These are the activations of a small neural network, seen along a few directions. Each row is one input.
In each table, some parts of the input vary, and every possible input appears once, in random order.
Descriptions start from the smaller parts, as in this example, which fits no table here: values(3) and (point or line(11) or (ring(5) and line(6))).
Shared parts are said once, and a part with two or three values counts as separate values.
In the rows, zero is written as 128.

Other details of the inputs vary at random and push rows far along two fixed directions, the same in every table; ignore that.
These rows show it; all are for the same input, with only those details redrawn:
[108 112 132  67 114 120  71  35 166 162 167]
[107 111 131  69 115 120  72  36 166 162 167]
[159 188 151  97 122  89 124 116 120 159 113]
[108  90  78 162 148 118 208 166  91 121  74]
[ 62  26  65 132 141 146 156  91 135 126 125]
[158 187 150  99 124  89 127 118 118 159 112]
[156 183 148 100 123  91 125 118 120 157 111]
[168 201 153 107 127  83 138 138 108 156 101]

Rows:
R1: [144 188 139  91 106 115 104 154 115  98 114]
R2: [119  99  96 176 149 104 212 183 111 106  57]
R3: [ 61   6 121 171 125 160 153 106 149 107 148]
R4: [113  92  89 157 147 109 199 172 105 114  70]
R5: [ 74  27 121 183 119 155 171 136 124 120 151]
R6: [169 191 128 146 121 125  95 163 108 136  95]
R7: [191 175 162 139 143 117 145 148 145 135 122]
R8: [140 164 164 139 117  94 133 145  95 146 153]
R9: [ 88  17  79 162 145 179 162 114 162 122 163]
R10: [163 186 137 143 102 122  84 172  92 118 104]
R11: [187 176 157 125 143 100 139 138 151 117 102]
R12: [109 131 152  94 110 109  83  65 124 151 182]
R13: [145  84 109 183 167 142 207 171 131  90  82]
R14: [173 172 127 100 140 100 131 124 122 136 117]
R15: [141 188 151 132 106 142 115 162 106 118 161]
R16: [ 58   6 113 160 126 142 149  95 151  93 125]
R17: [ 97 100 166 114  99 132  70  55 153 158 217]
R18: [ 68  19  97 170 134 171 164 115 157 138 155]
R19: [111 111 138 102 117 177  78  77 190 124 174]
R20: [177 178 172 157 103  80  95 156  85 153 100]
R21: [ 99 124 121 109 117 171  81  85 164 139 195]
R22: [174 174 134  98 137  93 126 131 136 130 109]
R23: [100 114  84 168 133 157 181 203  77  88 125]
R24: [131  87 120  78 152 145  49  64 151 175 167]
R25: [ 95 126 114  89 123 162  70  78 164 141 200]
R26: [133 102  86 190 158 143 205 178 104 123 121]
R27: [107  89  77 161 152 159 155 213  61 101  87]
R28: [ 99 110 143  87  97 159  61  72 178  91 162]
R29: [179 181 154 150 121  93 100 144 110 171  95]
R30: [159 191 168 135 100 144 128 179 111 114 143]
R31: [ 77  59  79 153 142 175 158 135 154  77 103]
R32: [165 207 140 113 125 110 130 160 130 104  91]
R33: [171 185 182 130 129  89 134 134 147 138  96]
R34: [111  88 193 108 105 128  74  49 179 129 168]
R35: [109  86 155  81 120 125  37  62 128 178 172]
R36: [109 113  85 163 129 137 188 204  95  56  71]
R37: [140  99  79 169 160 114 209 181 115  88  67]
R38: [ 71  10  71 143 162 162 131 114 117 157 120]
R39: [ 76  70  52 132 144 167 162 136 118  92 111]
R40: [ 55  28  72 155 145 159 156 106 138 141 160]
R41: [164 185 182 123 108  65 129 146 113 122 100]
R42: [129 101 121 204 156 132 224 199 113 119  77]
R43: [161 208 132 100 126 112 128 163 119 113  94]
R44: [189 164 131 144 133 105  96 133 120 152 109]
R45: [175 180 193 139 133 104 142 138 146 141  99]
R46: [108 110 131  69 116 120  74  36 165 162 167]
R47: [ 96 129 106  77 127 158  70  65 156 134 187]
R48: [104 147 121  82 111 146  75  93 126 116 181]
R49: [166 187 156 144 134 141 152 173 135 101  87]
R50: [125  95  72 180 165 136 207 184  98 118 115]
R51: [176 196 131 115 149 103 142 139 109 146 127]
R52: [152 188 140 125 139  99 150 141  99 159 119]
R53: [151 200 136  97 109 116 114 154  95 103 119]
R54: [ 83  52  59 145 165 179 135 157 104 124 109]
R55: [117 130 154 119 119 134  94  77 159 174 188]
R56: [158 187 167 109 108  75 126 133  91 139 116]
R57: [106 105 156  97 100 171  70  78 175  94 164]
R58: [160 189 170 133 106 141 127 172 121 102 124]
R59: [168 202 158 140 119 141 142 179 126 133 128]
R60: [100  97 152  72  97 104  62  46 160 137 168]
Question: What do these inputs look like to the network?
Answer: line(5) and (values(2) or ring(10))
Question: Changing only the line(5) part turns R28 into R16. The same change can be made to R53. Which row results?
Answer: R56
Question: Which other rows agree with R46 in the line(5) part? List them by row number.
Answer: R2, R4, R18, R29, R33, R38, R40, R42, R45, R52, R55
Question: Which other rows does R25 become when the ring(10) part takes its other values? List them by row number.
Answer: R19, R21, R31, R32, R39, R43, R47, R49, R59
Question: Which other rows does R11 become when the ring(10) part takes its other values? List them by row number.
Answer: R7, R9, R13, R14, R22, R26, R37, R50, R51

Rows:
R61: [173 192 159 105 129  94 103 117 132 162 129]
R62: [117  90  95 183 147 115 203 189  85 117  73]
R63: [156 202 158 104 111 117  95 133 118 134 140]
R64: [113  84 127 179 133 151 167 154 124 117 133]
R65: [133 141 113 124 129 140 126 146 116 120 134]
R66: [120 113 103 171 137 137 185 195  96  83  84]
R67: [104  75  95 151 137 129 153 130 119 130 110]
R68: [ 96  88  92 146 130 152 153 141 127  92 114]
R69: [111 106  92 182 141 139 208 207  90  77  74]
R70: [ 71  47  93 102 125 177  87  67 172 110 167]
R71: [ 91  65 149 114 107 164  69  48 195 139 199]
R72: [129 154 149  72 109 142  45  72 165 143 174]
R73: [126 118  98 143 138 143 160 163 118  99 106]
R74: [142 145 123 134 141 109 148 139 112 147 119]
R75: [179 198 158 127 136  90 136 158 107 155  96]
R76: [ 92  58 101 144 135 131 144 117 118 132 129]
R77: [ 99  66  92 154 141 129 174 131 123 117 101]
R78: [121  87  93 178 150 119 204 175  96 109  71]
R79: [107  97  81 146 137 154 154 156 118 105 117]
R80: [130 159 137 101 120 139  95 118 131 134 150]
R81: [ 87  67 147 114 110 163  77  50 185 142 206]
R82: [177 190 165 103 131  92 107 112 139 152 125]
R83: [155 173 161 117 122  91 124 132 110 156 123]
R84: [150 143 115 155 150 108 171 168  94 139  98]
R85: [160 174 199 115 108 119  99 101 169 140 158]
R86: [171 216 162 111 112 111  99 148 117 130 122]
R87: [ 78  39  90 114 138 148 116  59 170 131 155]
R88: [ 94  84  93 157 131 153 153 159 103  97 122]
R89: [150 177 137 125 129 126 141 163 119 114 105]
R90: [166 199 146 110 123 117 126 150 126 121 118]
R91: [158 188 139 137 123 120 134 175  93 118 110]
R92: [124  99  92 178 158 124 200 187  82 126  79]
R93: [163 197 149 116 124 123 114 159 108 132 123]
R94: [147 160 150 111 122 100 113 112 121 158 133]
R95: [148 144 185 123 112 130  99  99 169 134 160]
R96: [ 70  55  78 110 126 174 104  84 152 117 173]
R97: [131 121 133 138 132 105 158 137 120 128 102]
R98: [ 65  22  88 118 129 153 101  56 153 139 166]
R99: [156 161 160  98 129 105  96  96 147 154 131]
R100: [156 190 153 125 116 115 117 161 111 120 117]
R101: [131 166 156  94 107 128  77 105 136 133 163]
R102: [143 139 161 101 118 101  98  91 145 146 137]
R103: [ 65  29  86 117 137 156 112  65 153 143 161]
R104: [150 162 164  87 124 106  88  81 157 157 142]
R105: [156 179 145 124 120 120 124 151 119 111 111]
Question: Changing only one part turns R82 into R84. The same change can be made to R70. Which row results?
Answer: R93
Question: What do these inputs look like to the network?
Answer: line(5) and (point or (values(2) and line(4)))
Question: Which other rows agree with R81 in the line(5) part? List them by row number.
Answer: R63, R74, R80, R83, R94, R96, R101, R103
Question: A walk changes only the line(5) part. It starts at R63 and steps to R91. List the rest of the walk in order.
Answer: R86, R105, R68

Rows:
R106: [123 104 111 164 144 108 171 160  90 136  83]
R107: [ 73  65 101  84 105 170  55  54 181  95 173]
R108: [193 216 212  88 112  70  94  88 154 163 134]
R109: [119 112 103 171 133 123 161 177  80 116 106]
R110: [118 148 150  83 104 143  51  94 143 129 167]
R111: [ 71  70  64  96 130 174  97  98 136 116 158]
R112: [ 84  85 115 141 120 168 136 135 133  98 147]
R113: [112 138  94  83 125 151  83  93 149 108 145]
R114: [154 152 174  71 115  85  63  55 163 164 143]
R115: [155 176  99 151 145 104 172 198  63 133  90]
R116: [144 136 140 170 131 130 156 167 115 131 133]
R117: [128 156 158  89 100 146  77  87 173 108 166]
R118: [109  94  80 137 155 121 161 139  99 153  97]
R119: [ 76  22  55 118 158 138 141  73 144 134 123]
R120: [108  87 101 180 141 174 179 180 115  94 121]
R121: [157 158 151 172 138  95 199 189  90 139  82]
R122: [ 83  56 110 155 117 152 151 121 128 119 155]
R123: [173 191 156 147 125 136 147 180 130  98 106]
R124: [208 218 217 101 123  74  99 101 161 169 130]
R125: [174 175 169 161 138  99 167 172 113 158 102]
Question: Changing only one part turns R106 into R125. The same change can be made to R110. Which row results?
Answer: R120
Question: What do these inputs look like to the network?
Answer: line(4) and line(5)
Question: A walk changes only the line(5) part. It starts at R117 and steps to R112. List the rest of the walk in order.
Answer: R122, R121, R108
